Each row below holds a small network's activations on one input, seen along a few directions.
In each table, some parts of the input vary, and every possible input appears once, in random order.
Descriptions start from the smaller parts, as in this example, which fits no table here: one of 6 places along a line, together with either a single point or one of 9 places around a ring or (one of 2 separate values, together with one of 8 places around a ring).
Shared parts are said once, and a part with two or three values counts as separate values.

Other details of the inputs vary at random and push rows far along two fixed directions, the same in every table; ignore that.
To show where, the next rows are all for the same input, with only those details redrawn:
[ 11  -9  28  -7 -20 -27  -7  -1  19 -11 -38   0]
[  8  -3  32  -1 -22 -25  -5   0  15 -16 -43  -4]
[ -3  17  28  19 -18  -7   3  -2   7 -12 -27 -11]
[  8  -2  32  -1 -22 -25  -5   0  15 -15 -42  -4]
[ -6  27   8  23  -6  14  18  -8   4  12  13 -14]
[ 13 -12  26 -11 -18 -29  -7  -3  21  -9 -37   0]
[ -7  28   8  23  -6  14  17  -8   3  12  13 -14]
[ 19 -16  -6 -25   2 -11   4 -12  24  28  17   1]

Table:
row 1: [-34   1   4   8  18  -8  18  13 -15   8  -6  -6]
row 2: [-18  58 -18  42 -14  21  25 -10 -24 -21   8 -19]
row 3: [-36  13  19  32  -7  -9   7  27 -15 -19 -28  28]
row 4: [  1 -35  11 -13  -2 -48  -5   8   9 -11  -7  42]
row 5: [-12  12 -27  14   1  20  11  -8 -11  21  -4  -3]
row 6: [ -7   4 -22   5  14  45   5   3 -21   9  17   3]
row 7: [ 24 -31   1 -13  -8 -30 -14 -17  -5 -12 -31  16]
row 8: [ 15 -28  -8  -5   2   6 -19  -6 -16  16  15   5]
row 9: [  9  14  18 -15 -27 -28  -3   7  15 -32 -34  -5]
row 10: [ 13  18 -16  -5   3   7   6  -6 -25 -13  25   4]
row 11: [ -2 -20   6 -36   2 -57   2   7   4 -27 -15   2]
row 12: [ 16 -17  -9 -41  21   3 -10   5  22  47  18   9]
row 13: [-16  28   6  36   2  34   3   4 -40  -4 -11   2]
row 14: [-39  -1  -7   1  21  10  22  17  -9   4   6 -13]
row 15: [-33  -8  27  24  -4 -22   0  14 -14 -16 -23 -19]
row 16: [ 13 -25 -15 -50  18  12  -9  13  31  33  14   6]
row 17: [-28  53  23  46   9  48   7  15 -30   5   2 -10]
row 18: [ -8  19  -7  21  -5   7  16 -21   2   8   5 -14]
row 19: [  5 -14  14 -17   5  12 -19  17  -8 -15 -33  11]
row 20: [-10   8  31   6 -22  -8  -6  15   8 -14 -61  -3]
row 21: [ -1  25 -13  15   1  24  19  -5  15   7  38 -21]
row 22: [10 13  1  5 16 21 -2  1  4 -2 37 -8]
row 23: [  9 -13  -7 -12  13  15 -13  -1  16  43  42 -10]
row 24: [ 10 -38   2  -6 -25 -31 -26  -3   6  -9 -47  -1]
row 25: [ 16 -16 -35 -12   7  -3   9 -28   3  29  30   3]
row 26: [-23  19 -12  39 -11  27   8 -10  -6  18  14 -26]
row 27: [  0  21  39  18  -8  -4  -6   4   4 -17 -24  -9]
row 28: [ 11 -31 -33  -8   6   9  -9 -18  -8  34  33   4]
row 29: [-18  17 -13   1   2  39  17  10  13  22  12 -12]
row 30: [ 20 -11 -34 -44  -3 -22   5 -19  22  10  20   2]
row 31: [ 34 -28  -2 -34  21  -6 -16 -13  -3  20  26  16]
row 32: [  2 -29 -19 -12  10 -27   4  10  18  -6  37  32]
row 33: [ 18 -21  -7 -32  22   7 -16   1  -9  28  10  19]
row 34: [ 13   0 -31   8   7  12   7 -16  -8  -2  29  -3]
row 35: [ 17  10  27 -14 -13 -24 -20   9 -15 -47 -35   8]
row 36: [  2 -21   1 -21 -12 -23  -9  -2  17   2 -52   6]
row 37: [-15 -25 -22   5  10  -4   1   7   1  30  52  24]
row 38: [-14  56 -12  42 -11  21  19  -8 -38 -29   8 -11]
row 39: [ 23   6 -16 -42  11  -4   0  -4  21  17  43   2]
row 40: [ -2 -17   6  -4 -16  -2 -13   9 -10 -33 -67  10]
row 41: [ 20 -33   0 -21  11   3 -28  -3  -6  22  20   6]
row 42: [-15  13  -2   0  18  45  -3  11  -3  12  17  -1]
row 43: [  3   7  28   9 -19 -16  -2  -1  12 -14 -34  -8]
row 44: [  7  17 -13  26   8  26   7  -6 -21 -13  32  -7]
row 45: [ 14   9   6  10   8  11  -8   3 -10 -18  14  -5]
row 46: [ 22 -18   7 -26  20  -3 -16 -13   9  18  26  13]
row 47: [ 29 -33  16 -18  -4 -29 -21  -9 -10 -19 -30  20]
row 48: [  7 -35 -39 -47   8   7   2  -7  29  29   2   4]
row 49: [  5 -14  -9  -6  -2  -3  -8  -4 -14   4 -30  15]
row 50: [-35  23  18  38  12  -8  27   1 -23 -10   7 -19]
row 51: [ -8   7   8  16  10  30 -15  -1  -7  21  33  -8]
row 52: [-11 -38 -29 -33  16  -8   4  19  17  20  25  41]
row 53: [-15  -3  -8   4  21 -14  22   4   0  -7  30 -19]
row 54: [ -4  17  -9  22 -10   4  11  -9  12 -18  -3 -22]
row 55: [-19  18 -12   8  -2 -15  18  11  -8 -18  33  28]
row 56: [ -7 -14   0  -4 -22  -5  -9   8   3 -28 -71   3]
row 57: [  2  30  12  21   4  16   3   8  14 -11  17 -20]
row 58: [  4  29   8  -7   6   9  -3  -1  -6 -16  21   1]
row 59: [-14  12  15  27 -17  13  -3   5   4  10  -5 -23]
row 60: [  2  11  -5  28 -16  -5   4  -4  -1 -34 -25 -14]
Changing only one part turns row 37 into row 32. The same change can be made to row 28. Which row results?
> row 34
Changing only one part turns row 8 into row 6. The same change can be made to row 26. Which row results?
> row 48
Describe the family of inputs behind these rows.
> one of 6 places along a line, together with either one of 2 separate values or one of 8 places around a ring
Which other rows does row 5 become when the place on the ring of 8 takes its other values? List them by row number.
> row 12, row 13, row 17, row 20, row 33, row 36, row 49
Which other rows agree with row 50 in the place on the line of 6? List them by row number.
> row 4, row 7, row 18, row 25, row 27, row 31, row 43, row 46, row 47
Which other rows does row 1 become when the place on the line of 6 takes its other values? List them by row number.
> row 11, row 14, row 15, row 50, row 53

Table:
row 61: [ 20 -41  -7 -33  13 -22  -9 -10  -2  17   6  17]
row 62: [ 32 -48 -11 -60  12  -8 -23 -11  14  36  -4  14]
row 63: [  8  -7 -41   1  18  11   7 -14 -15  22  67  19]
row 64: [-30  26  40  51 -24 -22   2  23 -33 -79 -66  -9]
row 65: [ 13 -53 -29 -50  14 -49  -7  -5   4  -2  29  25]
row 66: [-50  88  11  96   5  74  32  -2 -54   1  21 -32]
row 67: [-16 -16  26  -1 -17 -69   1  24  -3 -46 -33  23]
row 68: [ 19 -16  21  -3 -20 -19 -27   8  -4 -38 -61  16]
row 69: [ 29  -1 -60 -36  -6  -2  38 -49  68  76  62 -43]
row 70: [  0  16  11   5  -1  35 -11   1 -10  17 -25 -12]
row 71: [  0   7  -3  21  -5   8  -6  -3 -17 -18   1  11]
row 72: [-42  45 -17  44  16  16  41   7 -18   9  63   0]
row 73: [-23  18 -27   7  22  11  33   3   1  23  59   7]
row 74: [-16  17  -8  15  13  63   5   0   1  51  36 -20]
row 75: [ 46  42  53   2 -41 -49 -16 -22  24 -78 -32 -27]
row 76: [  7 -30 -12 -45  11 -26   6   6  27  13   8  23]
row 77: [ 16   2 -39 -13  16  43  -4 -12   0  39  45   7]
row 78: [ 22 -41   5 -50   2  16 -31   8  30  48 -19  -3]
row 79: [ 12 -36  12 -28  -5 -47 -21  11   7 -42 -56  13]
row 80: [-36  58  17  62  -7  36  20  16 -33 -40 -28 -25]
row 81: [-11  -2  18  15   0  23  -7   8   3  12 -13 -10]
row 82: [ -1 -31  39   0 -14 -25 -25  13  10 -21 -59   6]
Describe the family of inputs behind these rows.
> either one of 2 separate values or (one of 4 places along a line, together with one of 5 places along a line)
Which of the alternatives is row 80?
> one of 4 places along a line, together with one of 5 places along a line
Which other rows does row 77 become when the place on the line of 4 takes its other values? List them by row number.
> row 63, row 68, row 71

Table:
row 83: [ 2  0  3  3  0  4 -6  3 -9 -7 -7  5]
row 84: [ 3  3  8  3 -5  2 -3 -2  3  0 -9 -5]
row 85: [-3 -1  3  2  1  3 -4  5 -7 -5 -9  5]
row 86: [-11  34 -15  28  10  42  19 -10 -10  27  46 -17]
row 87: [ 11 -10 -46 -25  28  12  17 -16   8  47  78   3]
row 88: [ -5   3   4   4  -3 -11   5   2   1  -7  -3   0]
row 89: [-6 -2  4  2  1  1 -2  6 -5 -4 -9  3]
row 90: [  1   4   3   4  -3  -8   1  -1  -3 -12  -1  -1]
row 91: [ 27 -37 -15 -46   8 -14 -12  -9  24  26  13   9]
row 92: [-8 -3  6  3  1  0 -1  7 -4 -1 -8  4]
row 93: [ 20 -37 -19 -46  11 -27  -4  -5  23  18  20  15]
row 94: [  0   4   3   3  -3  -9   2  -1  -2 -11  -1  -1]
row 95: [  0   5   1   2  -3  -7   2   0  -2 -12  -3   1]
row 96: [  3   5   1   3  -4  -6   0  -1  -3 -13  -2   2]
row 97: [-5 -1  3  1  1  3 -3  5 -6 -5 -9  5]
row 98: [-7 -3  6  4  1  0 -2  6 -5 -2 -8  4]
row 99: [  0   3   7   2  -5   1  -2   0   5   2 -10  -6]
row 100: [ -1   4   4   4  -3  -8   2   1   0 -11  -1   0]
row 101: [  2   3   6   1  -4   3  -2  -1   3  -1 -10  -7]
row 102: [ -6   0  -5   7  -6 -11   7  -1   1  -7  -7  -1]
row 103: [  2   5   1   2  -4  -7   1  -1  -3 -12  -2   1]
row 104: [ -2   3   3   4  -3  -9   3   1   1 -10  -1   0]
row 105: [  5   5   2   3  -4  -6  -1  -2  -4 -13  -1   2]
row 106: [-12  34 -22  21  13  45  22  -9  -9  30  48 -16]
row 107: [  3   4   3   4  -4  -8   0  -2  -3 -12   0  -1]
row 108: [ -3   3   4   4  -3 -10   4   1   1  -8  -2   0]
row 109: [  5   5   5   1  -5   5  -3  -2   1  -3 -10  -4]
row 110: [  1   3   5   5  -4  -9   1  -1  -2 -10   0   0]
row 111: [ -6   3   3   3  -2 -10   6   4   3  -8  -3   0]
row 112: [ 0  3  5  5 -3 -9  2 -1 -1 -9 -1  0]
row 113: [  3   5   4   0  -5   5  -3  -1   2  -2 -11  -4]
row 114: [ -1   3   7   2  -5   2  -2   1   6   0 -10  -6]
row 115: [ -6  33 -21  22  12  45  18 -11 -11  26  49 -15]
row 116: [ 6  3  6  3 -5  4 -5 -3  1 -3 -9 -6]
row 117: [-5 -2  5  4  0  1 -3  6 -4 -4 -7  4]
row 118: [ -2   3   6   1  -5   2  -1   2   7   1 -10  -6]
row 119: [  0   3   6   1  -4   2  -1   0   4   0 -11  -7]
row 120: [ -1   5   1   1  -3  -8   3   1  -1 -11  -3   1]
row 121: [-8 -2  5  3  1  1 -1  8 -2 -3 -8  4]
row 122: [ 22 -41 -24 -45   5 -17  -7 -11  25  30   7   8]
row 123: [ -2   3   7   2  -5   1  -1   1   5   3 -11  -6]
row 124: [ -3   3   3   3  -3  -9   4   2   2 -10  -2   0]
row 125: [ -3   3   6   1  -5   2   0   3   7   2 -11  -6]
row 126: [-5 -2  4  3  1  1 -3  5 -6 -4 -8  3]
row 127: [-10  -3   5   2   1   0   0   9  -2  -2  -8   4]
row 128: [-10  -6  -3   6  -3   0   1   3  -5  -1 -13   3]
row 129: [-2 -1  3  2  0  3 -5  4 -8 -6 -8  5]
row 130: [ 31 -36 -18 -47   8 -12 -12 -10  20  24  12  10]
row 131: [ -3   3   2   3  -2  -9   4   1   0 -10  -3  -1]
row 132: [  1   3   8   3  -5   2  -3  -1   4   1 -10  -6]
row 133: [-7 -2  5  3  1  1 -2  7 -3 -3 -8  4]
row 134: [ -2   3   4   4  -3 -10   3   0   0  -9  -2   0]
row 135: [  3   3   6   2  -4   3  -3  -2   2  -2 -10  -7]
row 136: [-2 -2  6  5  0  1 -5  3 -7 -3 -6  4]
row 137: [-4 -2  5  4  0  2 -4  5 -5 -5 -7  4]
row 138: [ 0  0  3  3  0  3 -5  3 -8 -6 -8  5]
row 139: [-3 -2  4  3  1  1 -4  4 -7 -5 -8  3]
row 140: [ 1  3  7  2 -5  3 -3  0  5 -1 -9 -5]
row 141: [ 30 -37 -16 -46   9 -14 -12 -11  21  25  13   8]
row 142: [-4 -2  6  5  0  1 -4  4 -6 -3 -7  4]
row 143: [-2 -2  4  4  1  2 -5  3 -8 -5 -7  3]
row 144: [ 0 -2  4  4  0  2 -6  3 -8 -6 -6  3]
row 145: [-18  25 -20  24  18  39  19  -3 -16  28  51  -7]
Describe the family of inputs behind these rows.
> one of 3 separate values, together with either a single point or (one of 4 places along a line, together with one of 5 places along a line)
Changing only the choice among 3 separate values turns row 95 into row 85. The same change can be made to row 111. Which row results?
> row 127
Which other rows does row 130 become when the choice among 3 separate values takes its other values? List them by row number.
> row 96, row 138
